Each row below holds a small network's activations on one input, seen along a few directions.
Each table varies a few parts of the input and shows all the possible inputs, shuffled.
Descriptions start from the smaller parts, as in this example, which fits no table here: one of 5 places around a ring, together with either a single point or (one of 2 separate values, together with one of 4 places along a line) or one of 11 places along a line.
Shared parts are said once, and a part with two or three values counts as separate values.

Other details of the inputs shift rows strongly along two fixed directions, in all tables alike. That doesn't count.

A family of inputs:
r1: [ 1.42  0.59 -0.07  0.13  1.20 -0.36  2.37  0.57  0.29  1.21  0.06]
r2: [ 0.44 -0.44 -2.31  2.24 -2.44  0.73 -1.97 -2.24 -0.06 -2.21  0.63]
r3: [ 1.19  0.32 -0.01  0.44  1.32  0.10  2.24  1.13  0.05  0.89  0.40]
r4: [ 0.20  0.52  0.42  0.52  0.95 -0.60  1.71  0.99  1.20  1.60  0.53]
r5: [ 0.81 -0.33  2.57 -1.78  0.47 -0.91  0.58  1.31 -0.34  0.00  1.86]
r6: [ 0.00  0.08  1.44 -0.35  3.29  0.70  1.48 -0.09  0.32  0.13 -0.55]
r7: [-1.18 -1.41 -1.40  0.33 -2.06  0.69 -1.10 -2.61  0.06 -2.95 -0.22]
r8: [-0.75 -0.62 -1.33 -0.20 -0.21  0.67 -0.44 -1.06  0.10  0.09  0.03]
r9: [-1.01 -0.98 -1.16  0.73 -1.58  0.67 -2.27 -3.42 -0.33 -1.58  0.12]
r10: [ 0.75  1.72  0.07 -1.15 -2.75  2.48 -5.37  6.14 -1.23  3.27 -9.54]
r11: [ 0.44 -0.63  0.28  0.02  0.57 -1.51  2.01  1.46 -0.87  0.43  0.68]
r12: [ 0.75  1.42  1.07 -1.28 -0.40  0.31 -1.23 -0.59 -0.07 -0.81  1.19]
r13: [ 0.97 -0.05 -2.16  1.98 -2.53  0.74 -1.52 -3.02  0.38 -1.82  0.06]
r14: [-0.41 -0.21 -1.20  1.44 -3.10 -0.50 -1.10 -2.69  0.12 -2.11 -0.12]
r15: [ 0.17  0.99  1.17 -1.33 -0.67 -0.73 -1.48 -0.31 -0.35 -0.90  1.43]
r16: [-0.69 -0.73 -2.11  0.71 -1.45  2.02 -1.40 -2.94  0.72 -2.65 -0.22]
r17: [ 0.65 -0.21 -0.20 -0.18  0.79 -1.91  1.62  1.08 -0.28  1.00  0.69]
r18: [-0.90 -0.86 -0.08 -1.17  1.36 -0.73  1.45  0.59 -0.21  1.26  0.62]
r19: [-0.59  0.19 -0.10  0.65  1.33 -0.52  1.46  1.68 -0.33  0.93  1.05]
r20: [ 0.23  0.68  0.25 -1.45 -3.45  0.33 -4.86  5.85 -1.29  2.40 -8.80]
r21: [-1.09 -0.96 -0.99 -0.47 -0.03  0.17 -0.19 -0.37  0.14 -1.17 -0.13]
r22: [-0.56 -0.50 -1.40  0.92 -1.34  1.77 -2.12 -3.82  0.10 -1.44 -0.13]
r23: [-0.78 -0.52 -0.15  1.04 -1.21 -0.32  0.18 -0.04 -1.03 -0.83  0.10]
r24: [-0.72 -0.52 -1.18  2.19 -2.91  0.39 -2.23 -2.54  0.08 -1.52  0.66]
r25: [ 0.68 -0.39  0.26 -0.35  0.42 -2.04  2.12  0.89 -0.61  0.73  0.34]
r26: [-0.68 -0.68 -0.63  1.51 -0.21  1.14 -2.59 -3.15  0.33 -2.75 -0.35]
r27: [ 0.34 -0.58 -1.06  1.00 -0.96 -0.50 -0.42  0.03 -0.55 -0.70  0.42]
r28: [-0.71 -0.93  1.89 -0.57  2.40 -1.22  1.10  0.33 -0.28 -0.25 -0.22]
r29: [-0.95 -0.57 -1.56  2.30 -2.65  0.63 -1.91 -2.13 -0.58 -2.27  0.61]
r30: [-1.02 -1.18 -0.71  0.53 -1.97  0.47 -1.73 -3.54 -0.62 -1.76 -0.18]
r31: [-0.25  0.33  0.10 -0.12  0.71 -1.88  1.62  1.10  0.31  0.97  0.60]
r32: [-0.72 -0.72 -0.74  1.99 -3.26  0.21 -1.69 -2.66 -0.25 -1.73  0.34]
r33: [ 0.29  1.04 -0.09 -0.11 -2.31  0.59 -3.10 -2.78  0.05 -2.62  1.69]
r34: [-0.18 -0.12 -0.05 -1.02  1.75  0.91  2.24  0.03  0.27  1.52  0.01]
r35: [-0.31 -0.07  0.52  0.28  0.60 -1.61  1.44  1.20  0.61  1.34  0.75]
r36: [-0.48 -0.48 -1.16 -0.20 -0.16  1.20 -0.15 -1.28  0.25  0.19 -0.21]
r37: [-0.95 -1.20 -0.44 -0.60 -0.81 -0.11  0.18 -1.05 -0.50 -0.28 -0.27]
r38: [-0.27 -0.14 -0.10 -1.14  2.17  0.98  2.40  0.53  0.63  0.26 -0.22]
r39: [-0.22 -0.02 -0.24 -0.17  0.48  1.53 -0.09 -1.83 -0.03  0.20 -0.68]
r40: [-0.28 -0.29  0.40  0.46  1.54  0.95 -0.84 -1.26  0.30 -1.08 -0.76]
r41: [-0.99 -0.85 -2.24  0.69 -1.45  1.45 -1.63 -2.62  0.55 -2.67  0.03]
r42: [ 0.82 -0.13  2.15 -1.63  0.86 -0.75  0.11  1.45 -0.12  0.25  2.18]
r43: [-0.30  0.34  0.09  0.70  1.37 -0.02  1.76  1.45 -0.18  1.03  0.80]
r44: [-0.09  0.57  0.34  0.73  1.39  0.45  2.21  1.15 -0.16  1.00  0.41]
r45: [-0.07  0.41  0.50  0.58  1.09 -0.22  1.46  1.03  0.49  1.79  0.87]
r46: [ 0.43  1.13  0.24  0.19  1.11 -0.37  2.34  0.61  0.89  1.17 -0.01]
r47: [ 1.05  1.79  2.05 -1.96  1.29  0.06  0.88  0.47 -0.07  0.25  1.39]
r48: [ 1.41  0.31  2.04 -1.57  1.22  0.19  0.39  1.20  0.17  0.37  1.97]
r49: [ 0.00  0.78 -0.37 -2.69 -1.46  1.81 -6.12  5.67 -1.87  3.08 -9.42]
r50: [ 0.94  0.08 -0.29  0.41  1.30 -0.39  1.78  1.43  0.01  0.93  0.80]
r51: [ 0.42  0.78  0.67  0.55  0.99 -0.09  2.15  0.70  1.25  1.56  0.15]
r52: [ 0.21  0.88  0.00  0.15  1.05 -0.89  1.90  0.89  0.85  1.21  0.36]
r53: [ 1.63  0.46  1.57 -0.95 -0.25  1.36 -0.72 -0.28  0.13 -0.80  1.05]
r54: [ 0.87  0.18 -0.51  0.03  1.10 -1.42  1.60  1.07  0.06  1.18  0.70]
r55: [-0.34  0.25  0.32  0.52  1.05 -0.73  1.17  1.25  0.34  1.70  1.10]
r56: [ 1.07  0.20  1.87 -1.54  1.18 -0.30  0.09  1.44  0.13  0.32  2.20]
r57: [-0.06  0.72 -0.19  0.08  1.00 -1.40  1.61  1.09  0.66  1.15  0.61]
r58: [ 0.18  0.93  2.30 -2.13  0.54 -1.62  0.58  0.85 -0.57 -0.03  1.65]
r59: [-0.73 -0.72  1.43 -0.38  2.86 -0.97  0.64  0.50 -0.05 -0.03  0.10]
r60: [-0.08  0.34  0.21  0.46  0.90 -1.12  1.42  1.19  1.01  1.53  0.77]
Description of these inputs: one of 5 places along a line, together with either one of 2 separate values or one of 4 places along a line or one of 6 places around a ring.
Changing only the place on the line of 5 turns r55 into r24. The same change can be made to r49. Which row results?
> r9
Changing only the place on the line of 5 turns r44 into r43. The same change can be made to r38. Which row results?
> r16
Change only the choice among 2 separate values in r5. List by row number the other rows that result.
> r58
Start at r41 and move only the place on the line of 4, one step at a time. The first step leads to r8. Which rows follow, in order?
> r49, r26
Change only the place on the ring of 6 in r13. List by row number the other rows that result.
> r4, r43, r45, r50, r52

A family of inputs:
r61: [ 0.32  0.20  1.77  0.67  1.70 -2.57  1.88  1.43 -0.03  0.18  1.82]
r62: [-0.46 -0.09 -0.17 -1.75 -0.06  1.23 -4.04  2.77 -1.13  0.40 -5.28]
r63: [ 0.83 -0.07  0.37 -0.39  0.64 -1.33  2.90  2.19 -0.50  1.28  2.49]
r64: [ 0.01 -0.39 -3.49  0.35 -4.85  3.09 -5.44 -3.13 -0.31 -3.33 -3.12]
r65: [ 0.97  1.62 -0.63  1.49 -5.86  1.45 -6.27 -1.63 -0.09 -2.02 -2.99]
r66: [-0.09  0.62 -2.71  2.21 -1.05  0.87 -1.41  4.60 -0.28  4.09 -8.03]
r67: [-1.08 -0.15  0.57  0.22 -0.24 -1.02  1.41 -2.30  0.73  0.15  2.39]
r68: [ 1.02  0.02  1.01 -1.75  2.74 -0.05  3.15  2.48 -0.22  1.37  1.73]
r69: [-0.29 -0.96  0.14 -1.33  1.70 -2.09  4.01  1.98 -0.27  2.33  0.74]
r70: [-0.78 -0.17  0.73 -0.56  1.15  0.68  1.16 -3.27  0.56 -0.50  2.06]
r71: [ 1.23  0.23 -0.02  0.17  0.65  0.26  1.79 -1.70  0.62 -1.57  2.31]
r72: [-1.81 -1.94 -0.71  2.06 -0.39  1.01 -0.27 -6.80  0.18 -4.17  2.81]
r73: [ 0.86  0.91  2.43 -1.83  3.12  0.08  2.11  1.80  0.30  2.02  2.01]
r74: [ 0.14 -0.34 -3.56  0.48 -5.83  1.44 -5.56 -0.78 -0.80 -1.70 -4.19]
r75: [ 1.07 -0.03 -1.24  2.39 -2.34 -0.79  0.94 -3.73  0.35 -2.64  3.63]
r76: [ 0.60  0.09  1.33 -1.55  0.53  1.34 -3.32  4.55 -1.33  1.09 -4.64]
r77: [-0.06 -0.18 -0.66 -2.37 -1.11  1.65 -2.28  2.86 -1.18  0.99 -5.89]
r78: [ 0.22  0.37  0.89 -0.89 -1.49 -0.09 -3.77  5.73 -1.71  1.51 -5.03]
r79: [-0.01  0.21 -0.36  2.60 -3.04  0.39 -0.75 -5.40  0.86 -2.97  5.33]
r80: [-0.33  0.87  1.23 -1.71  2.06 -2.03  2.33  1.95  0.52  2.61  1.90]
r81: [-0.83  0.22 -1.01  1.68  4.04  0.48  4.74  1.79  1.41  2.98 -0.77]
r82: [-0.52 -0.15 -1.26  1.04 -1.11  1.42 -0.81 -6.75  1.31 -3.20  4.14]
r83: [-1.59 -1.12  1.55 -0.70  2.74 -2.59  3.05  1.87 -0.48  1.67  0.50]
r84: [ 0.73  0.17  2.57 -0.84  4.03 -1.13  2.19  2.05  0.26  0.60  0.99]
r85: [-1.03 -0.54  0.81 -0.95  2.81 -2.71  2.44  2.44 -0.21  1.58  1.33]
r86: [ 0.86  0.62  0.45  1.28 -0.55  0.99 -0.20 -5.00  1.43 -2.73  3.77]
Changing only one part turns r71 into r75. The same change can be made to r84. Which row results?
> r61
What do these inputs look like to the network?
> one of 2 separate values, together with either a single point or (one of 3 separate values, together with one of 4 places along a line)
Change only the choice among 3 separate values in r63. List by row number the other rows that result.
> r78, r79
Change only the choice among 2 separate values in r82. List by row number the other rows that result.
> r80
Change only the choice among 2 separate values in r86. List by row number the other rows that result.
> r65
